A small network was trained on invented records. Each row is its activation on one of them, seen along a few directions.
After each row come some of the record's fields: W, B, V, N, F, C, Z, G.
Not every record has every field; a missing one is written none.
Other fields move the rows too, some of them a lot.
In the rows, zero is written as 500.
Strong random noise was added to every row along 20 fixed directions; ignore it. To show where, here is one row again and again, with new noise each time:
[322 808 662 586 603 544 669 404 442 492 537 291 639 479 441 521 518 657
 554 651 413 488 414 709 594 402 735 574 573 825 500 523 512 509 487 408]
[461 558 418 371 578 606 605 549 536 891 541 866 478 470 402 385 827 446
 484 583 333 520 668 472 570 471 506 720 353 659 509 318 364 384 368 431]
[428 562 726 891 396 603 472 355 461 567 529 677 475 341 437 499 357 543
 492 403 815 453 602 383 304 400 410 463 482 251 453 385 573 425 505 639]
[520 716 412 308 448 362 741 177 893 397 632 469 480 389 495 493 353 531
 570 488 462 520 504 373 474 328 140 390 289 597 477 520 482 484 494 470]
[524 623 607 657 298 407 793 324 382 664 556 505 463 541 452 704 436 674
 329 480 528 579 457 577 678 546 721 283 550 630 320 620 376 729 728 470]
[584 435 462 828 553 450 744 394 311 464 364 544 474 247 408 448 157 801
 391 375 551 555 307 580 449 824 346 373 713 467 440 751 829 405 437 703]
[574 362 570 672 498 579 547 576 603 719 417 510 532 396 651 596 283 778
 502 588 414 473 655 241 454 726 228 120 383 366 697 640 504 478 315 574]
[510 569 338 618 678 604 449 435 621 523 533 686 460 378 329 552 609 344
 605 434 591 319 416 464 302 518 497 565 537 684 290 386 488 489 687 589]
[291 488 272 487 538 501 587 626 488 670 565 453 648 479 407 616 311 555
 553 445 231 555 519 590 534 304 433 293 794 631 548 584 481 325 669 316]
[368 614 551 640 388 563 444 322 677 456 671 665 613 346 463 597 623 352
 439 637 604 445 456 481 422 451 522 847 602 628 371 354 646 629 351 381]
[568 416 381 344 470 546 532 479 455 471 538 450 620 576 550 706 542 477
 492 514 452 525 556 442 609 534 500 356 399 381 699 547 421 575 539 427]
[620 394 768 613 307 589 443 548 218 504 608 564 423 424 456 517 445 618
 411 407 542 454 702 460 605 524 638 405 329 307 578 378 368 561 248 511]
[572 670 744 591 581 497 277 530 414 289 422 438 560 462 649 723 553 475
 521 463 793 520 368 427 564 300 520 619 290 421 535 479 426 477 396 446]
[491 495 401 452 519 548 759 377 477 705 482 705 364 381 495 633 610 496
 541 378 555 698 390 561 576 386 519 504 389 487 407 746 372 436 812 539]
[428 707 490 618 423 385 504 328 528 641 410 574 387 398 371 278 466 525
 424 561 666 566 373 710 667 400 398 728 628 603 573 635 546 363 533 522]
[643 612 572 532 485 500 560 289 495 376 703 469 469 430 421 747 499 283
 645 528 704 479 387 501 503 435 587 372 297 431 362 294 332 707 656 473]
[664 589 704 849 511 498 512 469 534 672 482 488 474 453 576 900 427 326
 549 515 776 548 334 311 530 415 571 221 347 342 282 404 208 596 773 578]
[642 614 542 338 706 676 714 492 608 475 427 517 656 483 544 145 447 488
 496 533 519 662 430 683 497 418 434 443 395 449 717 628 579 265 590 546]
[393 400 627 570 558 589 494 583 446 712 331 382 554 419 686 428 715 592
 593 514 432 470 635 490 613 640 718 757 197 423 847 721 378 502 473 749]
[516 509 667 540 467 543 516 382 371 366 621 376 164 344 299 542 383 503
 563 675 428 605 201 587 642 528 396 461 573 634 158 462 399 427 305 465]
[431 748 537 775 686 382 487 544 334 801 364 567 658 411 528 563 481 793
 563 583 507 486 581 446 547 678 430 453 430 569 700 476 598 491 349 469]
[753 208 504 372 370 521 676 641 462 404 451 503 457 547 547 647 327 479
 279 420 514 523 406 547 674 411 456 350 528 449 518 576 355 394 377 487]

[490 512 359 491 440 570 547 231 551 548 439 612 337 403 409 493 641 634
 524 510 639 379 563 512 544 542 444 624 436 506 711 700 554 483 437 603] : (W w1; B none; V v1; N n2; F f3; C c3; Z z2; G g1)
[617 410 155 482 461 673 325 419 481 737 613 664 511 649 316 679 746 383
 527 836 531 247 669 449 528 915 530 287 568 527 715 327 456 843 544 374] : (W w2; B none; V v2; N n3; F none; C c3; Z z1; G g3)
[429 288 683 535 521 295 558 828 228 420 438 568 602 535 632 715 344 608
 441 306 450 528 521 497 469 438 489 617 490 431 354 286 518 405 192 445] : (W w2; B none; V v3; N n2; F f1; C c3; Z z3; G g2)
[353 463 411 568 442 543 404 372 859 583 508 286 452 334 580 672 511 508
 789 754 608 196 575 560 483 408 437 600 447 601 887 716 411 587 420 518] : (W w2; B none; V v1; N n1; F none; C c3; Z z2; G g1)
[508 455 570 603 457 374 703 443 544 851 451 688 371 604 517 536 439 525
 596 671 841 373 613 611 410 561 416 295 360 478 585 327 375 660 640 566] : (W w3; B b2; V v2; N n2; F f2; C c3; Z z1; G g3)
[559 400 669 481 348 302 676 479 631 421 540 423 411 581 515 437 417 247
 432 508 619 451 299 678 517 509 646 621 462 653 189 353 342 685 689 648] : (W w1; B none; V v3; N n3; F none; C c3; Z z1; G g3)
[345 540 355 507 344 490 344 404 528 624 556 679 380 297 409 386 559 688
 413 542 351 565 578 508 635 549 339 751 680 582 595 707 666 454 235 357] : (W w2; B none; V v3; N n2; F f2; C c3; Z z2; G g1)
[647 194 665 446 454 667 296 576 367 235 482 605 372 521 575 373 478 500
 429 414 650 498 544 358 357 725 422 396 374 221 465 449 623 523 380 651] : (W w3; B b1; V v2; N n2; F f3; C c3; Z z1; G g3)
[584 361 396 428 464 625 698 531 797 537 684 606 647 372 569 478 578 325
 466 262 300 405 633 412 352 481 734 515 357 580 402 530 435 639 708 588] : (W w1; B none; V v1; N n1; F none; C c3; Z z1; G g3)
[363 500 358 501 469 526 508 445 839 606 598 386 623 360 543 605 621 344
 567 546 183 445 499 373 562 497 581 653 488 674 476 574 415 561 557 514] : (W w1; B none; V v2; N n1; F none; C c3; Z z3; G g2)
[495 335 222 455 405 585 410 404 751 473 536 489 636 505 513 583 536 181
 500 558 568 438 458 456 482 463 407 576 621 355 673 528 534 516 650 532] : (W w1; B none; V v2; N n1; F none; C c3; Z z2; G g1)
[734 516 626 624 720 837 664 535 546 442 408 706 395 400 458 600 669 443
 418 449 651 448 309 492 389 380 702 592 528 658 183 520 464 322 489 594] : (W w2; B none; V v1; N n3; F none; C c1; Z z2; G g2)
[467 518 556 602 323 498 413 455 498 422 704 584 452 268 495 520 428 509
 455 437 493 585 490 525 477 417 524 619 570 491 355 562 586 579 404 350] : (W w3; B b2; V v3; N n1; F none; C c3; Z z1; G g3)
[823 799 560 426 541 359 538 492 621 474 485 770 759 501 680 502 569 636
 347 473 661 463 642 496 507 514 529 544 275 557 672 425 619 705 264 271] : (W w2; B none; V v3; N n2; F f1; C c1; Z z3; G g3)
[540 208 358 322 586 418 594 678 481 418 675 608 437 388 546 768 534 244
 792 386 602 381 450 650 333 421 554 612 258 532 417 303 321 670 582 455] : (W w2; B none; V v3; N n2; F f2; C c3; Z z1; G g3)
[524 438 706 366 450 581 639 512 312 430 588 454 459 452 531 350 551 573
 484 486 380 676 513 596 585 534 661 581 333 433 514 533 502 527 365 496] : (W w1; B none; V v1; N n2; F f2; C c1; Z z3; G g3)
[654 386 579 165 325 475 447 380 774 269 551 397 328 532 758 419 588 427
 442 589 444 713 413 351 578 621 397 517 232 429 436 764 456 704 500 521] : (W w3; B b1; V v1; N n2; F f3; C c1; Z z3; G g3)
[431 251 641 526 455 713 559 524 428 275 562 230 496 503 479 563 435 277
 594 564 538 457 334 710 486 388 773 577 620 413 466 499 427 474 595 586] : (W w1; B none; V v2; N n3; F none; C c3; Z z1; G g3)
[317 351 388 437 425 466 232 567 742 265 462 236 561 404 610 396 393 291
 546 362 419 486 453 453 493 306 381 781 608 365 647 707 554 319 549 602] : (W w2; B none; V v3; N n3; F none; C c3; Z z1; G g3)
[496 411 497 170 871 475 551 799 443 466 411 437 731 739 739 464 639 509
 692 643 420 489 540 577 364 682 503 446 242 640 658 330 539 591 476 436] : (W w3; B b2; V v1; N n2; F f2; C c3; Z z1; G g3)
[718 357 903 692 558 856 571 584 572 643 530 727 392 377 675 551 597 312
 550 591 761 658 462 310 324 435 607 414 223 195 273 405 354 474 547 638] : (W w3; B b2; V v1; N n3; F none; C c3; Z z2; G g1)
[460 777 357 699 372 448 188 265 589 500 302 560 562 523 464 594 614 608
 203 344 505 538 530 189 651 488 392 612 749 397 521 769 634 384 508 503] : (W w2; B none; V v1; N n2; F f1; C c1; Z z2; G g2)
[440 531 394 621 542 529 702 325 684 693 367 646 664 525 566 591 683 393
 428 666 665 515 396 499 454 629 521 746 563 544 530 549 633 556 642 605] : (W w1; B none; V v3; N n3; F none; C c3; Z z3; G g2)
[495 519 204 451 352 547 728  66 574 644 522 687 393 572 391 663 704 432
 566 669 897 435 560 648 462 522 559 520 532 385 743 631 550 707 832 505] : (W w3; B b2; V v1; N n2; F f3; C c1; Z z3; G g3)
[389 436 406 466 579 489 348 654 747 750 525 486 546 461 626 630 569 390
 730 956 535 392 441 659 513 568 483 555 598 783 721 479 473 659 448 277] : (W w3; B b1; V v3; N n2; F f3; C c3; Z z1; G g3)
[475 300 526 374 526 869 527 581 304 432 666 778 357 518 487 760 596 713
 677 543 749 347 720 631 186 348 564 277 434 487 596 508 490 593 467 266] : (W w3; B b2; V v1; N n2; F f2; C c1; Z z3; G g3)
[370 575 526 565 583 724 720 311 281 445 432 554 540 728 313 628 563 460
 452 643 690 569 453 472 389 350 389 461 668 287 414 263 589 227 483 528] : (W w2; B none; V v2; N n3; F none; C c1; Z z2; G g2)
[293 239 535 457 507 572 825 464 488 564 396 584 528 652 571 459 608 417
 480 614 594 568 481 534 331 571 448 778 494 382 463 407 598 399 478 730] : (W w1; B none; V v1; N n2; F f2; C c3; Z z2; G g1)
[784 671 367 245 566 228 488 405 387 226 467 372 549 612 519 594 366 414
 471 372 570 716 322 390 703 383 231 319 330 234 571 443 490 386 466 388] : (W w1; B none; V v1; N n1; F none; C c3; Z z3; G g2)
[455 514 724 707 848 612 471 626 448 404 407 289 507 346 671 571 511 429
 765 479 517 651 145 578 344 640 674 526 366 523 226 681 480 545 810 716] : (W w2; B none; V v3; N n2; F f2; C c1; Z z2; G g2)
[335 379 342 503 377 642 269 452 623 460 625 445 566 526 543 614 610 501
 530 418 339 387 667 314 372 679 605 390 573 495 481 661 553 754 773 513] : (W w2; B none; V v2; N n1; F none; C c3; Z z1; G g3)
[726 426 716 611 440 682 570 536 487 499 469 587 542 423 598 308 574 517
 405 173 626 372 755 365 425 443 780 517 132 242 651 506 382 494 514 794] : (W w1; B none; V v2; N n1; F none; C c3; Z z3; G g2)

Here are new rows. What are their fields?
[292 105 473 438 281 700 346 479 645 423 619 521 320 616 416 481 547 246
 550 718 578 357 506 559 314 529 475 572 730 461 390 402 474 580 572 567] : (W w3; B b1; V v2; N n2; F f3; C c3; Z z2; G g1)
[629 631 788 513 486 733 504 556 658 493 481 597 591 618 612 608 656 583
 407 549 735 207 774 365 430 242 647 443 214 588 640 286 311 534 253 445] : (W w2; B none; V v2; N n2; F f2; C c3; Z z1; G g3)
[676 563 788 424 436 368 344 681 587 517 458 639 276 555 603 270 607 480
 316 490 550 530 446 536 585 462 571 668 351 738 225 455 320 592 377 461] : (W w3; B b2; V v1; N n2; F f2; C c1; Z z3; G g3)
[354 454 616 345 724 669 224 829 493 457 583 671 426 417 713 514 521 773
 779 471 444 534 647 452 176 440 318 336 324 651 455 616 539 523 426 245] : (W w2; B none; V v1; N n2; F f2; C c3; Z z1; G g3)
[453 405 365 411 464 546 741 409 700 510 532 430 711 382 581 582 681 278
 442 384 229 538 590 283 578 385 578 893 321 371 609 465 462 364 322 659] : (W w1; B none; V v1; N n2; F f2; C c1; Z z2; G g2)
[462 648 774 771 643 645 269 667 289 594 553 529 382 616 358 465 352 632
 618 702 626 446 520 480 267 552 464  60 652 594 220 226 479 496 553 383] : (W w3; B b2; V v1; N n3; F none; C c3; Z z1; G g3)
[677 524 393 716 538 330 826 448 755 594 346 575 448 390 416 571 237 340
 420 415 752 380 288 536 496 231 287 524 607 572 381 384 445 243 529 666] : (W w2; B none; V v2; N n3; F none; C c1; Z z2; G g2)
[421 504 496 408 534 335 709 514 453 553 565 549 547 537 560 609 490 339
 628 449 567 648 472 527 455 280 462 595 388 385 422 302 471 464 600 437] : (W w2; B none; V v1; N n3; F none; C c1; Z z3; G g3)
[734 564 548 725 316 726 623 322 297 767 400 699 403 529 359 621 636 682
 171 548 626 479 757 231 719 515 578 380 477 182 719 468 436 340 171 564] : (W w3; B b2; V v1; N n2; F f2; C c1; Z z3; G g3)
[595 467 399 521 712 422 370 659 156 483 369 495 407 401 508 794 541 506
 570 415 509 669 246 412 693 556 418 510 454 412 433 545 466 359 434 450] : (W w2; B none; V v3; N n3; F none; C c3; Z z1; G g3)
[350 339 514 495 577 536 306 729 225 485 554 540 557 311 600 613 532 519
 681 127 300 644 655 371 445 358 576 540 319 201 544 562 436 397 533 491] : (W w3; B b2; V v2; N n2; F f2; C c1; Z z2; G g2)
[674 460 526 835 416 342 631 661 546 728 322 695 458 359 473 338 239 666
 263 352 716 297 546 612 522 452 489 548 677 657 572 533 583 387 349 595] : (W w2; B none; V v1; N n3; F none; C c3; Z z1; G g3)
[523 639 370 626 524 805 450 448 556 750 459 709 618 664 394 658 652 542
 319 523 446 477 674 246 467 470 532 204 675 433 506 521 428 408 692 438] : (W w1; B none; V v3; N n3; F none; C c1; Z z2; G g2)
[489 327 605 276 452 919 609 477 459 457 571 723 679 581 617 439 885 367
 340 407 436 650 717 402 451 426 824 701 372 217 583 510 566 448 496 502] : (W w3; B b2; V v1; N n2; F f3; C c3; Z z1; G g3)
[438 488 254 485 724 558 396 576 667 557 361 576 650 529 531 549 654 360
 615 540 605 345 488 540 347 475 506 716 613 549 693 526 627 417 613 517] : (W w2; B none; V v1; N n2; F f1; C c1; Z z3; G g3)
[ 91 544 603 664 637 497 243 610 481 461 633 369 747 539 536 465 315 382
 881 643 617 483 537 678 136 422 440 407 706 430 567 272 706 582 744 369] : (W w2; B none; V v1; N n2; F f3; C c1; Z z2; G g2)
